Each row below holds a small network's activations on one input, seen along a few directions.
Each table varies a few parts of the input and shows all the possible inputs, shuffled.
Descriptions start from the smaller parts, as in this example, which fits no table here: one of 4 places along a line, together with either a single point or one of 11 places around a ring or (one of 2 separate values, together with one of 8 places around a ring).
Shared parts are said once, and a part with two or three values counts as separate values.
In the rows, zero is written as 128.

Other details of the inputs vary at random and push rows far along two fixed directions, the same in every table; ignore that.

Rows:
row 1: [ 87 110 165 121 150  50  79 136 102 166 135 123]
row 2: [150 190  85  84 139 110 147 167 173 121 198 209]
row 3: [160 191 114 133 122 145 132 159 184 129 198 197]
row 4: [179 132 112 182 116 236 177  76 145 104  98 115]
row 5: [102  74 158 150 128 140 115  74 101 145  58  54]
row 6: [ 92 132 155 108 154  47  80 168 140 177 157 133]
row 7: [182 110  97 178 106 230 173  85 142 102  83 137]
row 8: [168 139 111 154 118 238 184 110 135  59  77 106]
row 9: [106  64 154 158 128 135 124  74  73 145  58  83]
row 10: [ 98  45 139 156 128 139 123  84  84 145  61  78]
row 11: [159 163 113 149 126 151 135 134 158 122 166 176]
row 12: [180 138  96 119 123 218 181  81 143  96 106 126]
row 13: [168 140 106 149 118 219 168 120 131  57  90 132]
row 14: [111  81 144 108 153 135 143  66  78 135  60  52]
row 15: [165 161 107 161 110 197 156 108 180 110 141 143]
row 16: [ 81 141 171 100 147  29  71 168 128 180 176 148]
row 17: [ 72  87 150 124 139  56  93 142 105 167 134 125]
row 18: [155 167 118 147 129 153 142 140 174 129 165 160]
row 19: [ 91 127 150 116 139  70  84 143 142 165 139 114]
row 20: [111  55 145 152 131 136 118  82  82 147  49  82]
row 21: [160 161 117 135 121 153 131 149 178 130 163 173]
row 22: [ 86 110 167 119 152  58  87 142 116 173 128 105]
row 23: [138 151 102 151 117 148 146 142 159 124 177 182]
row 24: [122 108 143 110 122  92 118 128  81 134 112  68]
row 25: [136 197 104 107 124 118 138 205 168  88 185 209]
row 26: [ 70 153 170  74 150  32  78 201 114 135 160 141]
row 27: [115 121 131  97 116  52 105 160  86 140 145 121]
row 28: [176 119 101 184 106 231 177  76 131 101  92 139]
row 29: [137 175  97 136 121 118 135 178 186 132 214 214]
row 30: [ 85 134 162  94 149  30  63 177 136 182 167 146]
row 31: [ 85 126 132  83 121  11  92 189  97 152 186 135]
row 32: [120  83 144 124 106 129 127  86  69 121  67  30]
row 33: [145 206  93  79 135 115 143 161 196 120 205 180]
row 34: [111  90 148 133 142 101  95 117 109 153  99 108]
row 35: [107 115 155  87 121  50  92 151  80 150 136  90]
row 36: [167 178 103 134 126 135 127 166 190 124 189 201]
row 37: [133  71 141 128 114 125 124  90  52 118  65  51]
row 38: [112  82 139 103 152 119 128  73  73 131  71  77]
row 39: [ 81  65 147 136 129 141 137 107  61  96  52  71]
row 40: [154 164  72 105 128 158 173 140 168 104 179 186]
row 41: [163 167 106 162 111 199 158 107 176 109 145 145]
row 42: [155 151 110 146 109 226 173 114 149  58  91 110]
Description of these inputs: one of 6 places along a line, together with either one of 3 separate values or one of 4 places along a line.
Q: The inputs of row 16 and row 29 match in every part but the place on the line of 6. If row 3 is changed in the same way as row 16 into row 29, which row does it become?
A: row 23
Q: Which other rows does row 42 become when the choice among 3 separate values takes its other values? List them by row number.
A: row 32, row 33
Q: Which other rows agree with row 25 in the place on the line of 6? List them by row number.
A: row 2, row 7, row 9, row 20, row 27, row 28
Q: Which other rows agree with row 24 in the place on the line of 6? List them by row number.
A: row 4, row 6, row 8, row 14, row 18, row 22
Q: Which other rows does row 41 become when the place on the line of 4 takes its other values? List them by row number.
A: row 5, row 15, row 19
